Each row below holds a small network's activations on one input, seen along a few directions.
In each table, some parts of the input vary, and every possible input appears once, in random order.
Descriptions start from the smaller parts, as in this example, which fits no table here: line(4) and (point or line(9) or (values(2) and ring(8))).
Shared parts are said once, and a part with two or three values counts as separate values.

Other details of the inputs shift rows strongly along two fixed directions, in all tables alike. That doesn't count.

A family of inputs:
R1: 8,5,10,-12,2,-24,3,-9,-35,-8,5,10,3,-5
R2: -16,-2,4,12,7,5,0,-8,-2,9,-3,-1,4,-8
R3: -6,6,3,7,15,3,-11,4,14,5,3,-4,-2,-7
R4: -14,-1,0,13,-9,2,10,4,-3,7,3,-1,2,-6
R5: -12,-11,-3,-18,-3,-11,-19,14,6,10,-18,-8,-4,-5
R6: 19,10,23,-9,19,-8,-5,-2,-26,-7,5,8,-4,-5
R7: -8,-4,5,3,6,11,-5,8,11,7,14,3,-3,-3
R8: -19,1,-8,7,-8,-10,-4,-5,-2,6,2,-1,6,-1
R9: -17,-14,-3,11,0,9,-2,2,1,-1,8,2,-1,6
R10: -8,11,-5,-1,1,-10,-10,4,12,5,8,-6,2,-7
R11: -10,1,-10,12,14,0,-8,4,8,-2,-2,-5,0,1
R12: 14,8,19,-7,1,-13,10,4,-32,-6,7,9,-5,-1
R13: 9,1,0,-2,-1,24,7,-19,16,12,-10,-14,15,4
R14: 36,4,-23,-9,-14,23,16,-22,39,-6,-14,-12,13,14
R15: -4,8,-1,8,-1,0,1,15,12,3,9,-3,-3,-5
R16: 52,8,12,-25,-6,6,19,-8,-19,-15,3,2,10,10
R17: -9,-16,5,-10,11,2,-19,13,9,9,-24,-6,-6,-3
R18: 17,10,2,-13,11,-30,-5,3,-22,-15,9,7,-3,0
R19: -18,-12,6,9,-2,13,4,-4,-4,12,9,6,2,-5
R20: 7,6,-10,-11,-15,12,7,-18,16,12,-4,-17,18,4
R21: 54,-8,12,-33,-6,26,25,-29,-14,-9,-2,3,19,19
R22: 16,-11,18,-23,4,-19,-5,23,-28,-10,-14,9,-13,0
R23: -5,12,-1,7,0,-3,-4,3,17,1,3,2,-11,-9
R24: -7,13,4,7,-6,2,-3,0,9,8,2,0,-11,-10
R25: -11,7,-14,12,-1,-5,-2,3,11,-6,-2,2,-10,-2
R26: -14,-2,-4,16,-11,0,7,6,-1,3,2,1,2,1
R27: 8,-12,17,-5,5,-6,6,-4,-36,-11,9,22,-2,6
R28: -12,-2,-9,16,-7,-2,5,10,2,-5,4,-5,0,5
R29: 15,14,14,-17,5,-21,-5,-1,-28,-7,11,6,-2,-5
R30: -14,2,-10,14,-6,-5,0,-2,7,-7,-3,1,-8,0
R31: 9,7,-5,-3,-16,19,13,-20,20,9,-10,-9,6,2
R32: -17,1,-14,7,-5,-11,-7,0,2,-2,3,-8,4,2
R33: -9,3,-14,14,-2,-3,2,16,6,-4,5,-4,-1,3
R34: -13,6,-18,4,0,-12,-8,5,6,-2,4,-7,3,0
R35: 20,6,11,-5,25,-18,-6,3,-20,-15,3,10,-6,0
R36: -17,-3,1,14,6,3,-3,-5,-1,5,-5,1,4,-1
R37: 41,-32,-11,-38,-17,48,11,-16,34,5,-30,-17,23,23
R38: 10,6,14,-3,0,-17,10,-11,-30,-12,-1,18,-9,-7
R39: -13,-9,-8,9,5,7,-4,8,5,-1,10,2,-2,4
R40: -10,-10,1,-10,-4,-4,-13,12,10,6,-23,0,-16,-6
R41: -10,-3,10,3,0,16,-4,4,4,13,14,1,-3,-5
R42: -3,5,-9,12,0,-4,2,16,11,1,7,-4,-3,0
R43: -14,-4,-5,14,9,1,-6,-1,4,-3,-4,-5,2,2
R44: -8,-7,-3,7,6,6,-4,8,11,5,12,3,-4,2
R45: -16,3,-5,14,-10,-3,3,-7,3,1,-5,7,-6,-3
Description of these inputs: values(5) and (point or ring(8)).
Question: Changing only the values(5) part turns R44 into R35. The same change can be made to R41. Which row results?
Answer: R6
Question: Changing only the values(5) part turns R1 into R19. The same change can be made to R32. Which row results?
Answer: R9
Question: List by row number the other rows that have the values(5) part in common with R30.
Answer: R14, R23, R24, R25, R31, R38, R40, R45

A family of inputs:
R46: 28,-6,-31,-6,-25,21,24,-13,25,-13,-7,-14,23,23
R47: 36,-1,24,-13,3,2,22,-7,-42,-17,20,20,3,9
R48: 10,-9,-33,2,-14,20,11,-19,30,-8,-11,-14,21,19
R49: 18,14,-17,-5,-2,13,3,-14,31,4,-7,-21,18,4
R50: -5,7,4,11,5,-35,3,7,-37,-22,5,19,-15,-2
R51: -31,17,-16,27,-3,0,-10,21,36,16,17,-13,-8,-12
R52: 48,15,4,-20,17,-12,4,-13,-16,-27,7,7,4,8
R53: 4,-2,29,2,21,-12,2,-4,-48,-13,22,27,-9,-2
R54: 27,-29,34,-36,13,11,-4,5,-27,0,-14,13,-5,4
R55: -56,5,43,19,16,-39,-20,23,-57,15,25,30,-36,-32
R56: 11,4,23,5,5,0,16,-12,-35,-7,14,19,-3,-1
R57: -48,-4,2,30,-1,18,-5,0,14,30,9,-8,3,-12
R58: 14,-13,-9,-25,0,25,-17,10,48,15,-29,-24,3,3
R59: 30,-34,-17,-36,-13,27,0,-3,30,-3,-42,-17,16,21
R60: 36,-2,-2,-19,2,-17,12,-14,-32,-28,-10,6,11,15
R61: -37,17,-10,15,-7,-6,-18,10,34,26,0,-15,-9,-20
R62: -37,22,-10,32,2,-9,-12,13,26,14,11,-7,-14,-19
R63: -49,-2,-20,19,-19,-8,-11,8,22,18,-9,-9,-5,-10
Question: Changing only one part turns R47 into R51. The same change can be made to R56. Which row results?
Answer: R62
Question: What is each input in this table made of?
Answer: values(3) and (point or line(5))
Question: Change only the values(3) part in R52. List by row number the other rows that result.
Answer: R48, R53
Question: Change only the values(3) part in R60. List by row number the other rows that result.
Answer: R49, R57

A family of inputs:
R64: -1,-4,25,-3,11,-25,-2,13,-43,-9,10,24,-16,-7
R65: -15,-15,-13,9,-7,17,0,2,18,6,-3,-9,8,8
R66: -6,-1,-11,1,-3,14,-8,7,31,9,-9,-13,-1,-2
R67: 43,-9,-3,-22,-2,32,14,-20,13,-4,-5,-10,24,18
R68: 43,2,-6,-26,-14,21,15,-19,14,-4,-17,-15,19,13
R69: -15,9,-24,30,-15,11,16,-16,15,-1,13,-6,14,5
R70: -45,-13,-5,22,-6,1,-9,13,9,14,-1,-1,-5,-8
R71: 41,16,-12,-1,-17,26,34,-35,10,-14,11,-6,27,16
R72: 22,19,8,8,4,-18,21,-12,-39,-24,25,20,1,4
R73: 43,1,-9,-30,-7,18,9,-24,17,-3,-15,-14,21,12
R74: -2,1,11,-10,10,-39,-11,11,-41,-17,1,17,-16,-4
R75: 45,0,-6,-27,-10,21,11,-19,20,-7,-18,-11,15,14
R76: 0,-3,13,-9,11,-39,-11,18,-38,-19,-3,18,-16,-5
R77: 41,-8,0,-23,-14,31,20,-21,11,-3,-10,-7,22,13
R78: -8,-2,-10,-1,-3,10,-9,3,31,14,-10,-14,6,-5
R79: -43,0,6,24,-5,9,-7,10,10,26,7,-4,-7,-14
R80: 35,-15,-9,-18,-14,26,19,-27,7,-10,-18,-5,21,21
R81: -8,-1,-9,0,-9,10,-6,7,30,12,-8,-13,2,-5
R82: -43,-5,-2,20,-6,4,-7,8,11,22,8,-1,-8,-10
R83: -32,1,-6,14,10,-2,-23,21,25,17,3,-11,-8,-10
R84: 27,28,6,0,6,-27,11,-7,-29,-26,19,12,-4,-1
R85: -2,2,14,-6,11,-38,-8,13,-43,-16,-2,15,-15,-4
R86: -39,-5,4,22,3,10,-12,16,15,19,7,-2,-12,-13
R87: 41,-12,-7,-20,-9,29,20,-17,12,-6,-6,-7,21,22
R88: -34,25,-16,35,2,-10,-6,2,23,10,17,-9,-3,-13
R89: 1,-3,11,-8,18,-36,-13,19,-37,-22,-3,17,-19,-3
R90: 5,26,5,12,11,-42,4,5,-36,-23,23,18,-14,-6
R91: -33,-2,-11,15,2,-5,-17,25,23,14,2,-8,-11,-7
R92: 28,3,16,-22,22,-19,-7,5,-26,-18,-4,11,-9,-1
R93: -34,-3,-10,16,3,-3,-16,23,23,14,-4,-6,-14,-10
R94: -5,0,-11,0,-3,13,-9,10,31,10,-3,-15,2,1
R95: 24,8,15,-22,7,-20,-3,1,-29,-14,2,10,-8,-2
R96: 21,-3,25,-16,14,-12,2,-2,-37,-11,5,17,-2,-3
R97: -38,2,-7,18,-4,-6,-12,17,17,19,-3,-8,-10,-11
R98: -38,17,-26,38,-7,-15,-3,4,16,1,13,-6,-3,-7
R99: 38,-5,-1,-24,-15,31,20,-28,9,-1,-6,-8,21,14
R100: 0,1,32,-3,22,-21,-8,4,-42,-7,9,23,-16,-9
R101: -11,-8,-3,7,3,24,-3,-2,23,15,-3,-9,5,-2
R102: 19,1,24,-17,12,-11,2,-9,-38,-8,8,16,-2,-2
R103: 23,-1,23,-14,13,-8,1,5,-34,-14,12,15,-6,3
R104: -39,-5,-13,17,-2,-7,-17,14,19,10,-9,-6,-11,-6
R105: -20,-11,-10,11,-14,16,6,-6,12,12,-8,-9,10,4
R106: 3,-2,11,-9,17,-37,-14,21,-37,-22,3,16,-16,0
R107: -14,-4,0,9,-8,24,0,-5,22,16,-2,-7,2,-2
R108: -4,-9,19,-1,17,-25,-5,12,-46,-17,4,22,-17,-2
R109: -43,-2,6,23,2,8,-10,7,10,27,6,-5,-4,-14
R110: 23,22,13,5,10,-17,16,-17,-38,-21,25,18,3,1
R111: 2,6,15,-11,12,-36,-9,13,-37,-11,6,18,-19,-8
R112: -39,5,-3,17,3,-3,-18,13,19,23,-2,-11,-8,-15
R113: -9,1,-9,2,0,12,-10,-2,32,14,-12,-14,2,-3
R114: 39,-10,-4,-19,-13,29,21,-25,11,-4,-13,-4,18,18
R115: -16,-7,-5,10,-12,19,7,-3,15,18,-3,-8,7,1
R116: -36,0,-8,17,-1,-4,-16,17,23,16,-4,-5,-14,-10
R117: 32,-13,-11,-21,-18,24,21,-29,4,-8,-13,-7,25,20
R118: 44,-6,-13,-28,-14,16,14,-13,19,-8,-19,-10,18,15
R119: -12,-11,-7,9,-4,21,3,2,21,12,-4,-6,2,2
Question: What is each input in this table made of?
Answer: values(2) and line(4) and (point or line(6))
Question: Changing only the line(4) part turns R73 into R74. The same change can be made to R83. Which row results?
Answer: R106
Question: Changing only the line(4) part turns R103 into R87. The same change can be made to R75. Which row results?
Answer: R116
Question: Change only the line(4) part in R108. List by row number the other rows that result.
Answer: R86, R101, R119
Question: List by row number the other rows that have the line(4) part and the values(2) part in common with R80.
Answer: R65, R69, R70, R105, R108, R117
